Look-ups in named tables: a row name and a column name give one cell, copied from the table.

Fom:
         Merobi     Gov    Nem     Vap   Kilus
Gulufu    80939  -37613  27504   28994   58525
Dogo      76478  -25992  64216   33722    -280
Busam     72651  -35138  68217  -17555   43581
Vuke      52240  -12954  88681  -32868  -37566
Mapa      87108   -4719  96280  -68650  -64335
Nin       73320   22353  41690   13822  -40036
Nofoliz   61191  -23797  49612   37472   36497
Kinomuv   69354  -25172  58937   -9695   -8250
Pamit     20592   39242  15451  -15195   32268
Terag     66588  -12370  80685    9570   17187

Kinomuv, Merobi => 69354
Dogo, Vap => 33722
Terag, Kilus => 17187
Vuke, Kilus => -37566
Mapa, Nem => 96280
Gulufu, Gov => -37613
Busam, Vap => -17555
Nofoliz, Vap => 37472
Pamit, Nem => 15451
Mapa, Kilus => -64335
Nofoliz, Nem => 49612
Nin, Vap => 13822
Nin, Merobi => 73320
Gulufu, Nem => 27504
Kinomuv, Gov => -25172
Terag, Merobi => 66588

Zet:
        Pav  Lokibi  Kas  Tefu  Baletib  Rek  Podeva  Ribiv
Gusupa   28      71   23    75       14   33      13     49
Nazak    40      66   39    69       27   44      25     36
Vol      56      54   44    58       32   35      35     26
Tipu     54      44   41    47       35   39      36     34
Gevoti   55      39   44    44       37   39      41     30
Rim      59      39   42    35       34   33      47     29
Zus      63      41   53    36       35   21      48     19
Mitos    59      39   56    29       33   19      53     26
Sur      65      35   53    26       34   33      55     18

Sur, Tefu => 26
Gusupa, Lokibi => 71
Nazak, Ribiv => 36
Gevoti, Kas => 44
Zus, Pav => 63
Nazak, Pav => 40
Tipu, Baletib => 35
Mitos, Rek => 19
Gusupa, Pav => 28
Zus, Ribiv => 19
Gevoti, Podeva => 41
Sur, Lokibi => 35
Nazak, Podeva => 25
Nazak, Baletib => 27
Vol, Ribiv => 26
Nazak, Tefu => 69
Zus, Kas => 53
Which row has the largest Baletib? Gevoti

Zuf =
         Zunal  Perepu  Fop  Kon  Rofivem  Kibag  Ligemer  Fogog  Biz
Tesuke     111     188  139   99      155    168      115    164  100
Lugosul     84     152  172   86      133    125      143    150  103
Rov        131      95  141  144      123     92      146    129  155
Misuno     124     200  143  113      164    175      114    167  110
Delakug    137     203  137  119      164    193      117    163  109
Nik        175      62  133  192      114     93      171    104  192
Kof        183     105  133  188      128    136      163    117  179

Nik, Kibag -> 93
Nik, Kon -> 192
Lugosul, Perepu -> 152
Misuno, Perepu -> 200
Delakug, Fop -> 137
Delakug, Rofivem -> 164
Tesuke, Perepu -> 188
Kof, Fop -> 133

Tid
|  | Badam | Dip |
|---|---|---|
| Tapek | 2715 | 4655 |
| Vun | -3728 | 6407 |
| Rilovak | 1282 | 3058 |
| Gigufo | 420 | 903 |
| Pofilu | -300 | 626 |
| Bomisog | 3146 | 2326 |
| Mubirim | 3092 | -6808 |
| Nofovu | -620 | 3163 |
| Nazof | 6318 | 686 |
| Nas | 512 | -1576 |
| Fikilu | 3433 | 7077 |
| Poraki | 356 | 2781 |
| Ligipu | 4490 | 4153 |

What is the Dip of Ligipu in Tid?
4153
What is the Badam of Rilovak in Tid?
1282
What is the Badam of Fikilu in Tid?
3433
What is the Badam of Pofilu in Tid?
-300
What is the Dip of Nofovu in Tid?
3163
What is the Dip of Vun in Tid?
6407
Which row has the largest Badam? Nazof

Bomo:
|  | Mado | Zonutan | Bef | Zerok |
|---|---|---|---|---|
| Fiva | 76 | 86 | 78 | 207 |
| Linab | 69 | 68 | 87 | 212 |
| Vomoza | 157 | 191 | 137 | 101 |
| Zez | 139 | 154 | 181 | 88 |
| Zutak | 162 | 153 | 58 | 91 |
| Gizenal | 132 | 173 | 163 | 127 |
| Bebuba | 90 | 121 | 193 | 170 |
| Patab | 64 | 176 | 183 | 117 |
| Vugufi | 204 | 187 | 182 | 201 |
| Sul | 208 | 181 | 118 | 193 |
| Gal | 162 | 69 | 104 | 142 |
| Bapoka | 86 | 137 | 82 | 93 |
| Koto | 103 | 105 | 114 | 55 |
| Rodeki | 147 | 150 | 82 | 93 |

Zonutan of Zez: 154
Mado of Patab: 64
Mado of Zutak: 162
Mado of Sul: 208
Zerok of Patab: 117
Zerok of Koto: 55
Bef of Vomoza: 137
Zonutan of Gal: 69
Zerok of Zez: 88
Mado of Vugufi: 204
Bef of Bapoka: 82
Zonutan of Zutak: 153
Mado of Vomoza: 157
Zonutan of Linab: 68
Zonutan of Sul: 181
Bef of Koto: 114
Mado of Linab: 69
Bef of Zutak: 58
Mado of Gizenal: 132

Fofugo =
|  | Mabu | Sarabu | Gonat | Gazazak | Nup | Ral | Rim | Bufef | Rok | Lakufon |
|---|---|---|---|---|---|---|---|---|---|---|
| Mefiru | -54019 | 2932 | -22247 | -53016 | 37966 | -26186 | 14917 | -42857 | -32784 | -19043 |
| Nilifi | -68842 | -34691 | 1350 | 29265 | 12474 | -10743 | -43677 | -23781 | 5445 | -12126 |
| Fif | -29299 | -35410 | -11802 | -55982 | 52927 | -84256 | -11419 | 1246 | -314 | -29674 |
| Dib | -32773 | -11743 | -9808 | -37440 | 881 | 3725 | -66587 | -10969 | -47988 | 13518 |
| Kip | -79890 | -50532 | -20427 | -30884 | -71972 | 25622 | -37184 | 37475 | -24684 | -52129 |

What is the Nup of Mefiru in Fofugo?
37966
What is the Gonat of Fif in Fofugo?
-11802
What is the Nup of Kip in Fofugo?
-71972
What is the Gazazak of Kip in Fofugo?
-30884
What is the Rok of Kip in Fofugo?
-24684
What is the Sarabu of Dib in Fofugo?
-11743

Nufe.csv
,Gab,Dedu
Gunu,26.56,83.00
Pizu,53.77,94.78
Biso,51.10,90.94
Baf,7.68,73.59
Nuregup,44.18,99.80
Nutekib,33.36,84.48
Nos,45.53,77.90
Pomon,50.28,87.33
Kam,38.60,59.82
Sed,38.55,85.00
Rekit,20.46,85.40
Fubilo,75.08,69.54

What is the Gab of Kam in Nufe?
38.60
What is the Dedu of Fubilo in Nufe?
69.54
What is the Dedu of Pomon in Nufe?
87.33
What is the Gab of Sed in Nufe?
38.55
What is the Gab of Nuregup in Nufe?
44.18
What is the Dedu of Nutekib in Nufe?
84.48
What is the Dedu of Sed in Nufe?
85.00
What is the Dedu of Pizu in Nufe?
94.78
What is the Dedu of Rekit in Nufe?
85.40
What is the Gab of Pizu in Nufe?
53.77

Vipu =
,Fega,Kige,Vog,Sel,Tek,Tes,Botaz,Vike,Dabis
Lotud,92,159,46,141,82,159,48,167,191
Tet,129,41,83,161,110,124,152,73,173
Til,174,134,96,119,61,79,155,127,74
Fafot,136,126,85,137,68,47,135,117,126
Talodo,150,96,176,123,121,60,86,63,161

Til, Dabis: 74
Talodo, Kige: 96
Fafot, Kige: 126
Lotud, Kige: 159
Fafot, Dabis: 126
Tet, Sel: 161
Tet, Tes: 124
Til, Botaz: 155
Til, Tek: 61
Lotud, Sel: 141
Lotud, Tek: 82
Lotud, Botaz: 48
Tet, Fega: 129
Talodo, Sel: 123
Fafot, Vog: 85
Which row has the largest Tes? Lotud

Mag:
|  | Gor | Luvesu | Dabob | Nekar | Fef | Puv | Pazopa | Gel |
|---|---|---|---|---|---|---|---|---|
| Tedesi | 0.6 | 0.5 | 0.5 | 0.5 | 0.8 | 0.7 | 0.6 | 0.7 |
| Rul | 0.6 | 0.6 | 0.6 | 0.5 | 0.7 | 0.7 | 0.6 | 0.7 |
| Tidosa | 0.6 | 0.6 | 0.5 | 0.4 | 0.7 | 0.8 | 0.6 | 0.6 |
| Mabiv | 0.6 | 0.6 | 0.5 | 0.4 | 0.7 | 0.8 | 0.6 | 0.6 |
| Dobisu | 0.6 | 0.6 | 0.7 | 0.6 | 0.6 | 0.6 | 0.6 | 0.6 |
| Masur | 0.6 | 0.5 | 0.5 | 0.2 | 0.7 | 0.7 | 0.5 | 0.7 |
| Kufef | 0.6 | 0.6 | 0.6 | 0.6 | 0.7 | 0.7 | 0.6 | 0.7 |
| Nolugap | 0.6 | 0.6 | 0.6 | 0.4 | 0.7 | 0.7 | 0.6 | 0.6 |
| Pafe | 0.5 | 0.4 | 0.5 | 0.3 | 0.6 | 0.7 | 0.5 | 0.6 |

Pazopa of Dobisu is 0.6
Nekar of Rul is 0.5
Dabob of Masur is 0.5
Puv of Masur is 0.7
Pazopa of Nolugap is 0.6
Gor of Mabiv is 0.6
Dabob of Kufef is 0.6
Pazopa of Masur is 0.5
Luvesu of Kufef is 0.6
Gor of Nolugap is 0.6
Nekar of Kufef is 0.6
Puv of Mabiv is 0.8
Fef of Rul is 0.7

